These are the activations of a small neural network, seen along a few directions. Each row is one input.
Each table varies a few parts of the input and shows all the possible inputs, shuffled.
A made-up example of a description, with smaller parts first: one of 4 places along a line, together with either a single point or one of 11 places along a line or (one of 3 separate values, together with one of 5 places around a ring).
Shared parts are said once, and a part with two or three values counts as separate values.

Other details of the inputs vary at random and push rows far along three fixed directions, the same in every table; ignore that.
These rows show it; all are for the same input, with only those details redrawn:
[ 34  11 -10   1 -24  54 -88  34 -33 -17  -8 -38 -13 -11]
[-61   3 -10 -46  33   0 -27  14 -17  36  23   2 -18  46]
[-17  21  35  32 -26 -16  21   7 -24 -43 -22   1   8 -30]
[-28  13  35  19 -21 -24  37   1 -15 -33 -14  11  10 -27]
[  8  20  32  36 -37   0   3  12 -25 -50 -26  -9   8 -42]
[-38  17  35  19 -13 -26  35   2 -19 -29 -15   8   5 -19]
[-12  16  30  25 -25 -12  17   7 -20 -38 -18   0   7 -29]
[  8 -26  11 -20 -27 -25  70  -9  19 -27   7  40  27 -50]

Table:
r1: [-86  86  24  88  18 -51  22 -22 -21   8 -31 -10 -17  28]
r2: [  2 -25  18 -19 -29 -30  76  -9  24 -10  10  38  22 -43]
r3: [  0  21  31  34 -10 -26  25  -2 -17 -40 -41 -24  16 -23]
r4: [-116   34   29    1   56  -13  -39   17  -50   52    2  -14  -43   90]
r5: [  7   6  36  37 -13 -28  36 -14 -11 -29 -39 -13  -4 -13]
r6: [ 27 -72   6 -38   5 -36 102 -33  44  -6  21  59  29 -26]
r7: [ 24  11 -13  -4 -11  32 -71  24 -33  -4  -1 -59 -10  18]
r8: [ 28 -32  23 -12 -13 -15  64 -13  19 -30   9  42  32 -39]
r9: [-32  24  29  31  -9 -40  37  -4 -19 -28 -47  -8   6 -16]
r10: [ 60  -8 -10  -1 -29  52 -69  24 -25 -21   9 -44  -2 -10]
r11: [ 51   1 -54 -11 -14  44 -39  -6  34  25  42  16   0 -20]
r12: [-43  -6 -16 -41  42 -12 -16   1 -14  42   9 -27 -15  62]
r13: [ 52 -30   7 -18 -32  -3  50  -4  22 -39  13  23  37 -60]
r14: [  5   3  44  40   4 -17  27  -5 -15 -41 -29   5  10 -20]
r15: [ 28  18 -10  -1 -17  38 -74  28 -32   2  -7 -64 -24  13]
r16: [ 50   3   7  18 -25  59 -78  24 -35 -13  -7 -41 -24   0]
r17: [-41  19 -30   5  54   5 -30 -18  12  60  24  23 -30  55]
r18: [ 88 -48 -37 -45 -17  40 -48  10  25  17  -7  -8  -1 -24]
r19: [-30 -30 -33 -84  23 -23  31  -3  28  40  30  29   8  16]
r20: [ 62 -22 -35 -51 -11  31 -37  17  11   1  17 -19  15 -15]
r21: [-55  -7   3 -20  50  -7 -19   4 -16  29  -4  10 -23  48]
r22: [ 21  17  -8   8 -14  30 -76  27 -29   8 -34 -55 -20   7]
r23: [ 50  26 -41  32 -21  53 -69  19  14  -3   9 -39   5  -5]
r24: [ 21  52  -2  68 -36  -8   9 -14   9 -24 -10  -2   9 -39]
r25: [-95  60  56  45   4 -56  27   8 -43  -5 -34 -25 -13  25]
r26: [ 53  23 -30  53  -3  56 -85   9   9  -6 -18 -42  -6   7]
r27: [ 84 -49 -25 -38 -19  57 -46  11   5  -3  28  -4   5 -14]
r28: [ 15  35   0  66 -10 -13   8 -29  15  -9 -24  11  -1 -20]
r29: [-49  31 -20   9  38   9 -29 -14   4  52  34  25 -24  49]
r30: [  -5  -83  -39 -107   51  -13   51  -23   50   70   55   57   -8   39]
r31: [ 47 -51 -28  -6   1  -8  87 -34  83   1  31  72  37 -36]
r32: [ -6  14  40  30 -30 -16  37   0 -19 -33  -9  -9   0 -23]
r33: [  2 -27 -58 -49  23  24   6  -7  59  49  69  33  13  21]
r34: [-52  -8  11 -17  43  -9 -16   5 -12  42  -3   4 -28  49]
r35: [ 93 -41 -43 -45 -28  42 -33   9  17   8   2 -28  -1 -23]
r36: [-63  -6   4 -31  37  -9  -2   4 -13  29  15  23 -15  42]
r37: [-55  14 -19  10  46  12 -11  -3  16  40  38  17  -8  59]
r38: [ 30   5  34  48 -21 -12   9  -8 -20 -47 -42 -26   7 -20]
r39: [ 40 -31   1 -10 -18 -23  48 -17  25 -27 -26  28  20 -44]
r40: [-47   3   6 -22  55 -21 -11  -5 -11  25  -8 -11 -11  52]
r41: [-33 -37 -25 -81  24 -14  31  -2  23  36  41  40   4  15]
r42: [-26  36   8  61  -4 -29  49 -18  23 -15 -18   2  19  -4]
Question: The inputs of r27 and r10 match in every part but one. If r4 is changed in the same way as r27 into r10, which row does it become?
Answer: r2
Question: The inputs of r20 and r8 match in every part but one. If r15 is changed in the same way as r20 into r8, which row does it become?
Answer: r16
Question: What do these inputs look like to the network?
Answer: one of 6 places around a ring, together with either one of 2 separate values or one of 5 places around a ring
Question: Change only the place on the ring of 5 in r18. List by row number the other rows that result.
Answer: r5, r38, r39, r40
Question: Change only the choice among 2 separate values in r1. List by row number the other rows that result.
Answer: r42
Question: Change only the place on the ring of 6 in r11. List by row number the other rows that result.
Answer: r1, r17, r24, r28, r29
Question: Change only the choice among 2 separate values in r11. List by row number the other rows that result.
Answer: r33
Question: Change only the place on the ring of 6 in r21. List by row number the other rows that result.
Answer: r9, r19, r36, r39, r41

Table:
r43: [ 70 -26 -55 -98 -38  55 -80  42 -12  -1  45 -32   1 -31]
r44: [ 82 -46 -42 -29 -46  21  28 -12  66  13  14  34  13 -57]
r45: [-75 -26  75  -4  23 -67  71  -5 -23 -15 -27  28   4  21]
r46: [ 68  12  19  56 -58  25  19  -8  15 -74  12  25  35 -90]
r47: [  6   3  29  31  -6 -18  64 -35  16 -16  -4  40   6 -27]
r48: [ 42 -32  -8   4  -2 -23  73 -41  39 -18   5  29  29 -20]
r49: [ -9 -17 -87 -94  16  45 -50  17  46  63  71  27  -2  23]
r50: [ 83  -1 -18  29   9  51 -69   5   2 -21 -25 -25  -6 -17]
r51: [-26  21  30  49 -19 -57  75 -28  23 -16 -34  26  16 -23]
r52: [-20  34  18  56  17   5 -34  -2 -31   6 -11 -39 -17  49]
r53: [ 40  48  -4  60 -41  61 -75  27 -37 -41  16 -42  -3 -15]
r54: [-25 -39 -65 -79  68  -1  -2  -6  52  74  39   6  -3  70]
r55: [ 19 -43 -36 -42  10 -19  47 -33  56  33  17  64  18 -17]
r56: [-46   6  77  26 -33 -17  46  26 -41 -70 -15  12  21 -36]
r57: [-72 -42  17 -62  72 -16  -8  13 -27  28  -7  -6 -11  74]
r58: [ 31 -60 -15 -94 -12 -42  66 -18  25  11  12  18  20 -27]
r59: [-116   70    5   26   32  -21  -15    7  -37   28   20   14  -11   45]
r60: [-71  40  43  64   2 -53  67 -22 -13  -7 -26  36  -9  -8]
r61: [ 22  39  -4  66  11  20 -75  10 -27 -13 -49 -42 -13  -2]
r62: [-22  36   4  42  13  -5 -21  13 -10  12 -16 -36 -15  35]
r63: [-88   9   0 -73  62 -40 -13  -2 -43  46  -8 -42 -22  79]
r64: [ -8  21   3  26 -32  -2  35   7  21 -22  22   9  32 -39]
r65: [ -9  -6  25 -25 -24 -33  31   5 -26  -5 -14 -17 -12 -17]
r66: [ 33   7  61  47 -41  38 -65  45 -77 -58 -54 -51 -29 -17]
r67: [ -6   3 -41 -21  31  14 -40   1  20  32 -13 -13 -10  34]
r68: [-39  28   5  29  15  14 -36  15 -15  33  -2 -37 -26  46]
r69: [ 64  -3 -27  14 -17  69 -81  16  -7   8  18 -35 -24  14]
r70: [ 70 -38 -10  -4 -11  -6  42 -33  45 -11  13  51  18 -46]
Question: The inputs of r59 and r55 match in every part but one. If r64 is changed in the same way as r59 into r55, which row does it become?
Answer: r62
Question: What do these inputs look like to the network?
Answer: one of 4 places along a line, together with either one of 2 separate values or one of 5 places around a ring
Question: Change only the place on the ring of 5 in r48. List by row number the other rows that result.
Answer: r50, r54, r61, r67
Question: Change only the place on the line of 4 in r69. List by row number the other rows that result.
Answer: r48, r52, r53
Question: Change only the choice among 2 separate values in r58. List by row number the other rows that result.
Answer: r45
Question: Change only the choice among 2 separate values in r43. List by row number the other rows that result.
Answer: r56
